Read these off the grid that follows. Counting starts at 0.
1) Give the entry in row 0 and column 1.
2) Give the entry in row 2 and column 0.
3) Give the entry directly below the smallest entry.
4) Give the entry directly above 4982.
5) Give the bottom-right entry.
6) Give the entry just left of 6177.
7) Give the entry directly below 6819.
8) Give the entry directly above 6231.
4978	5280	4850	4160	3993	4791	4619	5420	4951	5004	5550	9726	4919
4973	5124	4846	4188	4254	5081	4520	5326	5005	5110	5588	9726	4931
4346	4239	6520	6957	7649	5481	5229	6361	5166	5055	4144	9726	3401
4287	4126	6634	6970	7536	5543	5053	5977	5029	4898	4096	9726	3274
5004	5274	5095	4178	3972	4803	4725	5389	4838	5048	5477	9726	5232
4753	4909	5559	4445	4689	4829	4509	5975	4949	4841	5465	9726	4243
4282	4070	6653	6711	7535	5417	5246	6177	4912	4890	4290	9726	3071
4274	4339	6459	7102	7521	5562	5205	6309	5016	4984	4336	9726	3453
4653	4891	5544	4340	4755	5106	4458	6172	4816	5005	5682	9726	4231
4817	4651	5957	6231	6720	5325	5452	5659	5064	5028	4637	9726	4290
4897	4591	5739	6462	6708	5410	5439	5423	5092	5081	4775	9726	4018
4503	4172	6511	6819	7538	5532	5224	6143	4982	4994	4172	9726	3303
4777	4985	5552	4397	4720	5072	4395	6175	4833	4874	5533	9726	4252
4706	4853	5476	4507	4734	4951	4499	5992	4926	4839	5403	9726	4479
1) 5280
2) 4346
3) 3453
4) 5092
5) 4479
6) 5246
7) 4397
8) 4340

B =
[[ 0.84 -3.68 -2.75  1.28  0.98]
 [-3.45  1.50  0.52 -1.80  1.56]
 [ 3.55 -6.81 -0.40 -5.00  2.46]
 [-2.27  4.17  1.93 -3.85  2.33]
 [-0.40 -5.53 -0.24  5.61  4.53]]
Read off the entry directly above the smallest entry.
Answer: 1.50
The largest entry in the first row is 1.28
Read off the entry in the bottom-right corner.
Answer: 4.53
The entry just left of the centre entry -> -6.81
Read off the entry in the top-right corner.
Answer: 0.98
The second smallest entry: -5.53
Read off the top-left entry.
Answer: 0.84
Read off the entry directly below -6.81.
Answer: 4.17
The 3rd entry on the diagonal from the top-right corner -> -0.40
Read off the entry just left of the largest entry.
Answer: -0.24
Read off the entry in the bottom-left corner.
Answer: -0.40
The entry directly below the centre entry -> 1.93
The 3rd entry in reading order -> -2.75
Read off the entry directly below 2.46.
Answer: 2.33
The median of all entries -> 0.52
The entry just left of 2.46 -> -5.00
Read off the 2nd entry from the end, reading row by row.
Answer: 5.61
The entry directly above 2.33 is 2.46

array([[ -89.105,  -40.904,   36.233,  -30.343,  134.769, -122.683],
       [ -67.163,  -28.025,  172.504,   52.669,   -8.855,  156.724]])
Read off the entry directly below -89.105.
A: -67.163
The largest entry: 172.504
Read off the 5th entry, reading row by row.
A: 134.769
Read off the fifth entry from the end, reading row by row.
A: -28.025
The entry just right of -8.855: 156.724
Read off the minimum.
A: -122.683
Read off the entry just left of 36.233.
A: -40.904
The third entry, reading row by row -> 36.233

Questions about the row below.
1) Which number is the entry just right of 5.30?
2) Which number is the entry just right of -1.02?
[ 3.48 -1.02  5.30  0.25 -6.19  2.83 -2.03  1.66 -0.81]
1) 0.25
2) 5.30
